[106 148 180 117]  K934
[ 99 153 168 109]  K738
[100 152 171 110]  K698
[107 147 183 119]  K662
[ 98 154 166 107]  K263
[103 150 176 113]  K624
[102 151 173 112]  K919
which: [ 99 153 168 109]
K738
which: [103 150 176 113]
K624
which: [102 151 173 112]
K919
which: [100 152 171 110]
K698
which: [107 146 183 119]
K662

[140 128 127 133 125 151 116 122 153 125  87] : K662
[114 135 135 124 127 106 141 123  96 128 157] : K934
[133 120 136 115 119 135 131 130 122 135 139] : K297
[115 147 111 154 146 102 126 134 133 123 118] : K935
[134 110 140 103 114 135 135 130 113 140 164] : K263
[136 128 127 132 131 149 118 110 146 109  95] : K919
[135 120 135 117 119 140 128 129 128 135 130] : K505
[114 135 135 124 127 106 141 136  96 128 157] : K229
[133 131 129 132 126 139 123 127 139 127 102] : K624
[130 130 119 138 130 123 123 142 143 145 118] : K738
which: [135 120 133 116 117 140 128 126 129 134 130]
K505
which: [137 129 126 132 130 149 118 110 145 110  95]
K919
which: [114 134 134 125 127 106 141 136  95 128 156]
K229

[130 133 114 138 116 134 129 118 113 129 124 107 131 134 136 135 151 132
 126 128 107 125 107 123 119 121 135 131 127 125 127 128 125 152 127 141
 129 124 106] = K919
[123 129 128 141 126 130 125 126 129 130 124 120 123 127 126 121 142 128
 128 124 132 130 137 123 120 119 121 130 123 126 117 133 119 128 133 134
 129 125 120] = K698
[145 133 137 120 113 119 145 121 124 122 126 135 122 139 135 121 111 113
 123 126 132 137 132 136 137 117 131 125 125 139 127 122 126 118 142 136
 128 145 136] = K934
[148 133 139 118 112 118 147 121 123 121 127 136 122 141 137 121 109 111
 123 126 132 138 132 138 139 116 132 125 126 140 127 121 127 117 144 136
 128 148 139] = K624
[125 126 125 144 140 128 125 128 132 131 127 117 129 126 125 130 120 133
 128 140 124 132 125 132 118 127 133 122 131 135 136 124 130 125 123 124
 126 134 128] = K924
[113 135 175 138 118 134 126 131 150 156 142 128 127 128 112 142 116 128
 144 126 116 158 153 127 120 118 127 123 147 137 138 135 120 122 119  88
 150 127 147] = K505
[118 127 154 130 121 133 127 121 133 145 136 124 128 127 118 138 134 120
 134 127 122 144 136 126 127 126 124 120 125 131 126 129 132 128 127 108
 138 128 137] = K297
[122 142 113 132 125 135 128 140 113 125 143 130 121 115 139 120 111 111
 155 131 129 132 107 127 128 122 114 124 118 141 100 121 118 120 134 112
 124 137 119] = K738
which: [119 127 154 130 122 132 126 121 133 143 135 125 127 127 118 140 133 120
 135 128 122 145 135 126 128 126 124 119 126 131 125 129 132 126 126 106
 137 129 136]
K297
which: [122 142 112 132 125 135 128 140 113 124 143 130 121 116 139 120 111 111
 155 131 129 132 107 127 128 123 114 124 118 141 100 121 119 120 134 113
 124 137 119]
K738
which: [148 133 139 119 112 117 147 120 123 120 126 138 123 142 137 121 109 111
 123 126 132 139 131 136 139 117 133 126 126 140 128 121 126 117 145 136
 128 148 140]
K624

[142 143 126 120 129 146]  K297
[123 132 103 116 118 138]  K263
[129 132 145 102 118 111]  K935
[129 132 145 102 131 111]  K229
[128 142 134 124 125 106]  K738
[124 126 121 119 123 172]  K505
[119 132 127 138 120 107]  K919
[129 132 145 102 118 140]  K698
which: [128 143 134 125 125 107]
K738
which: [122 133 102 117 114 138]
K263
which: [142 142 126 119 129 146]
K297

[120 151 150 123]  K935
[122 146 144 123]  K698
[114 174 177 120]  K297
[121 149 149 123]  K924
[115 170 173 121]  K229
[115 169 172 121]  K919
[122 144 143 124]  K738
[121 134 131 126]  K934
[115 171 174 120]  K263
[114 173 177 120]  K662
[125 134 131 126]  K624
[125 135 132 125]  K505
which: [114 173 177 120]
K662
which: [122 146 144 123]
K698
which: [120 151 150 123]
K935
which: [125 135 132 125]
K505

